These are the activations of a small neural network, seen along a few directions. Each row is one input.
In each table, some parts of the input vary, and every possible input appears once, in random order.
A made-up example of a description, with smaller parts first: values(3) and (point or line(11) or (line(4) and ring(5))).
Shared parts are said once, and a part with two or three values counts as separate values.

Other details of the inputs shift rows strongly along two fixed directions, in all tables alike. That doesn't count.

Rows:
r1: [  6  10  34  10 -15 -55 -27  -9 -43 -34   8  10  62  23]
r2: [-13   2  28  22 -26 -51 -19 -15 -76 -32  15  11  49  19]
r3: [ 74  -7 -56  42  -1  74 -27  -7  30 -99 -30 -29 -36  17]
r4: [  35  -29  -23   27  -28   25  -20  -14  -29 -101  -13  -21   28   -8]
r5: [-29  -5  21 -40  31 -13  25  11  41  99   6   9 -11 -16]
r6: [-11 -14 -24 -19  11  36  30  20  51  46  -6   3 -30 -30]
r7: [  5 -18 -47 -18  -6  64  26  17  56   4 -10  -2 -44 -33]
r8: [-20  27  30   5  24 -22 -17 -25 -19  53   8   1 -29  34]
r9: [-30   3 -16 -29   4  18  23   6  14  33  -3  -5 -30 -21]
r10: [  9  -5 -48 -14  12  54  32  30  62  -4 -28 -18 -33 -34]
r11: [-57  39  56 -28  26 -74  16  16  -8  96  25  19  21   5]
r12: [-12  -2  44   8 -13 -49 -14  -7 -42   3  27  25  41  11]
r13: [ 48 -34 -24  22 -24  24 -18 -19 -19 -95 -23 -26  31  -6]
r14: [-25  19 -23 -34  16  21  32  28  43  46  -3   2 -33 -22]
r15: [ 21  15  48  48 -14 -51 -42 -31 -60 -16  27  22  15  61]
Description of these inputs: values(3) and (point or line(4)).
Q: Changing only the values(3) part turns r12 into r4. The same change can be made to r7. Which row results?
A: r9
Q: Which other rows does r13 become when the values(3) part takes its other values? List them by row number.
A: r1, r5

Rows:
r16: [ 47 -37 -34   8   1  51  -1  -6  29 -61 -29 -34   7 -29]
r17: [ 20 -24   1  19 -44   0  -9  -9 -34 -53  24  27  20  10]
r18: [-14 -33 -18 -35  27  45  26  13  76  81 -15 -12 -46 -45]
r19: [-44  31  51  16 -24 -79  -7   9 -77  18  40  42  39  26]
r20: [ -2 -27 -49 -21   1  74  40   6  48  21  -7 -19 -53 -42]
r21: [ -3  18 -43 -25  10  39  27  24  43   5 -17 -18 -25 -32]
r22: [ 47 -23 -49   6  -2  71 -11  18  47 -99 -37 -30   6 -26]
r23: [  23   15    9   30  -42  -39  -38    2  -67 -104   15   17   61   21]
r24: [-44   5  39 -40  44 -48  24  -1   7 105   0  -8   3  -9]
r25: [ 50  20  12  67 -11  -6 -57 -45 -55 -76   5  -6  -3  63]
r26: [  19    5   18   25  -24  -38  -39  -17  -71 -102  -11  -10   74   25]
r27: [ 48 -62 -59  13 -20  72  -7 -18  21 -74 -39 -41 -10 -29]
r28: [ -7 -22 -13 -39  45  35  31  22  86  69 -19 -20 -36 -44]
r29: [ 32 -18 -73  24 -28  82  15  12  14 -90 -24 -20 -21 -30]
r30: [-20  24  25 -12  12 -30  -4   3  -8   8  -2  -6  36   3]
r31: [-35   1  69 -13   0 -76  -8 -12 -32  83  34  45  36  17]
r32: [-15  30 -12 -14  64  29  15  -9  53 107 -15 -24 -96  22]
r33: [-21  44  48  11  41 -39 -21 -16  -3  85  22  16 -44  51]
r34: [-46   5  63 -14   6 -70  -2 -21 -41  91  26  19  30   6]
r35: [  14   -3  -14   46  -51  -15  -19  -12  -88 -108    2    4   42   19]
r36: [-16   4 -31 -16  -1  37  37  33  50  30  -4  15 -40 -25]
r37: [ -4  43  50  17  24 -42 -23 -16  -3  67  22  27 -34  61]
r38: [ -36   50   63   -6  -18 -106  -15    9  -61   24   42   50   59   39]
r39: [-23 -21 -29 -36  16  53  45  22  62  72   4  -4 -62 -41]
r40: [-49  41  17 -32  17 -52  17  10 -22  56   9   8   8   3]
r41: [  39   -1   15   29  -34  -23  -42   -3  -36 -115   -1   12   75   26]
r42: [ 38 -50 -68  12 -33  79  12  -9   8 -82 -21 -34 -26 -26]
r43: [  1 -15  10 -23  25  -1  14   8  50  42  -3   5   1 -17]
Q: Changing only one part turns r18 into r34. The same change can be made to r28. Which row results?
A: r16
Q: What is each input in this table made of?
A: line(4) and (point or ring(6))
Q: Start at r31 and move only the ring(6) part, one step at a time. The first step leads to r17. Which rows follow, in order?
A: r36, r38, r41, r43
